A small network was shown many inputs. Here are its activations along a few directions, one row for each input.
In each table, some parts of the input vary, and every possible input appears once, in random order.
A made-up example of a description, with smaller parts first: one of 5 places around a ring, together with either a single point or (one of 2 separate values, together with one of 4 places along a line) or one of 9 places around a ring.
Shared parts are said once, and a part with two or three values counts as separate values.

Other details of the inputs vary at random and push rows far along two fixed directions, the same in every table; ignore that.
To show where, the next rows are all for the same input, with only those details redrawn:
[  8  46  -2   3  -5 -15  -2  -4   5  -6  22  -2]
[  4  12 -12  23  17   5   9 -21 -19  -3  12 -12]
[  6  -1   3 -10  -3  -3  -3   6  12   8  -5  -7]
[  4 -25  -2   2  14  11   5  -7  -6   9 -13 -14]
[  6 -25   9 -23  -5   2  -5  15  20  15 -22  -8]
[  6  -9   7 -15  -5  -2  -5  10  16  10 -12  -7]
[  7  23   3  -8  -8 -11  -3   4  14   2   8  -3]
[  5  -3  -8  15  16   8   7 -16 -15   2   2 -13]

A family of inputs:
r1: [  8  45   4   2 -11  -6   0  -4   1 -19  19  11]
r2: [ -2 -14   5 -18  -4   2  -1  16   9  14  -6   5]
r3: [  8  21   4 -11 -10 -11  -6   7  16   3   5  -3]
r4: [ -8  -3   4 -16  -4  -6 -10  11  13   3   2  -3]
r5: [  6 -10  11 -13 -10   6  -5   7  15  -1 -14   4]
r6: [-10 -10  -3   8  18   5   0  -6 -12   4   0 -12]
r7: [  8   6  15 -14 -15  -2  -9  11  21   2 -11   6]
r8: [ 1 21  7 -8 -9 -4 -6  7  7 -5  7 20]
r9: [ -7  43  -1  -3  -3 -16  -2   2  -1 -13  28   2]
r10: [-9 -2 13 -9 -9  4 -4 11  4 -2 -5  6]
r11: [  3 -24   5   5   4  23   8  -6 -12   0 -16  -2]
r12: [ -4 -19 -25  32  -3 -16  12 -12 -19  -7   0   9]
r13: [  0 -29   6 -24  -2   2  -7  18  19  16 -15   4]
r14: [  4 -12   8 -19  -8   4   3  13  12   8 -10  -6]
r15: [-10  10  -5  21  15  10   5 -18 -27 -17  12   2]
r16: [  1  45   4   5 -10  -6  -1   0  -3  -9  23  20]
r17: [  1  20  10  -5  -9  -7 -10   9  13   2   2  17]
r18: [ 0 -2  2 -9  2 -4 -5 10 10 12 -2  2]
r19: [-12 -20 -21  31  -4 -18  10 -12 -19 -13  -1   0]
r20: [-10 -28   3   5  11  16  -2  -6  -9  -2 -13  -1]
r21: [ -2 -28   1   6  13  17  -1  -6  -8   4 -12   8]
r22: [  6   8   0 -12  -4  -2   2   4   6  -3   3  -3]
r23: [  4  10 -14  20  16   7   9 -23 -18  -7  16 -11]
r24: [ -2  -6 -11  11  19   9   8 -11 -20   1   8   0]
r25: [  4  -7 -13  10 -28 -27   6   2   8 -10  -5   5]
r26: [-12 -27  -1  -1  12  13   5   0 -13   6  -7 -11]
r27: [-10  -5  -1  20  15  10  -1 -14 -19  -5  -1  -2]
Describe the family of inputs behind these rows. -> one of 3 separate values, together with either a single point or (one of 2 separate values, together with one of 4 places along a line)
Changing only the choice among 3 separate values turns r18 into r6. The same change can be made to r12. Which row results? -> r19
Which other rows agree with r25 in the choice among 3 separate values? List them by row number. -> r1, r3, r5, r7, r11, r14, r22, r23
Change only the choice among 2 separate values in r26. List by row number the other rows that result. -> r10

A family of inputs:
r28: [ -7 -15  12  -9   7  15  -8   0   3  -5 -10   3]
r29: [ -2  23  -4 -18  -6 -11  -2  13  12   3  17  -9]
r30: [ -5  40  -5  -7  -8 -24  -9   1  14  -9  25  -4]
r31: [  6  10   0  16  -9  -4   9  -9  -4 -10  -3  -8]
r32: [-11 -22  20 -15 -14   7 -10  20   8  -2 -21   4]
r33: [-11 -30   0   9  10  16   8  -5 -19  -6 -14  11]
r34: [ 16 -19  -1   8  21  20   6 -12 -10  15 -13 -14]
r35: [ -8  16 -36  53  27  -6  15 -32 -37  -9  31   2]
r36: [ -8 -45  -2 -10  -2  -9   3  14   3   8 -18  -4]
r37: [ -6 -11  -2  20  40  33   7 -24 -34   7   0  -3]
r38: [ -5 -38   4   0   2  13  -5   8  -3   8 -17  20]
r39: [-13  34 -14  32   5 -17   8 -21 -26 -16  30 -12]
r40: [ 16  38   9 -23 -27 -19 -13  10  34  -8   4   3]
r41: [  0 -22   6 -25   6  -2 -11  21  18  26 -13 -11]
r42: [ 13  19   2  -3 -25 -19   2   5  13  -9   3   9]
r43: [ -7 -29  13 -16   9  26   2   4  -2   8 -15   0]
r44: [ 17  29   5 -15 -15  -4   1   3  14  -1   9  -3]
r45: [ 16  20  -5   3 -21 -17  -3   5  16   0   4  18]
Describe the family of inputs behind these rows. -> one of 3 separate values, together with one of 6 places along a line
Changing only the choice among 3 separate values turns r29 into r44. The same change can be made to r35. Which row results? -> r45
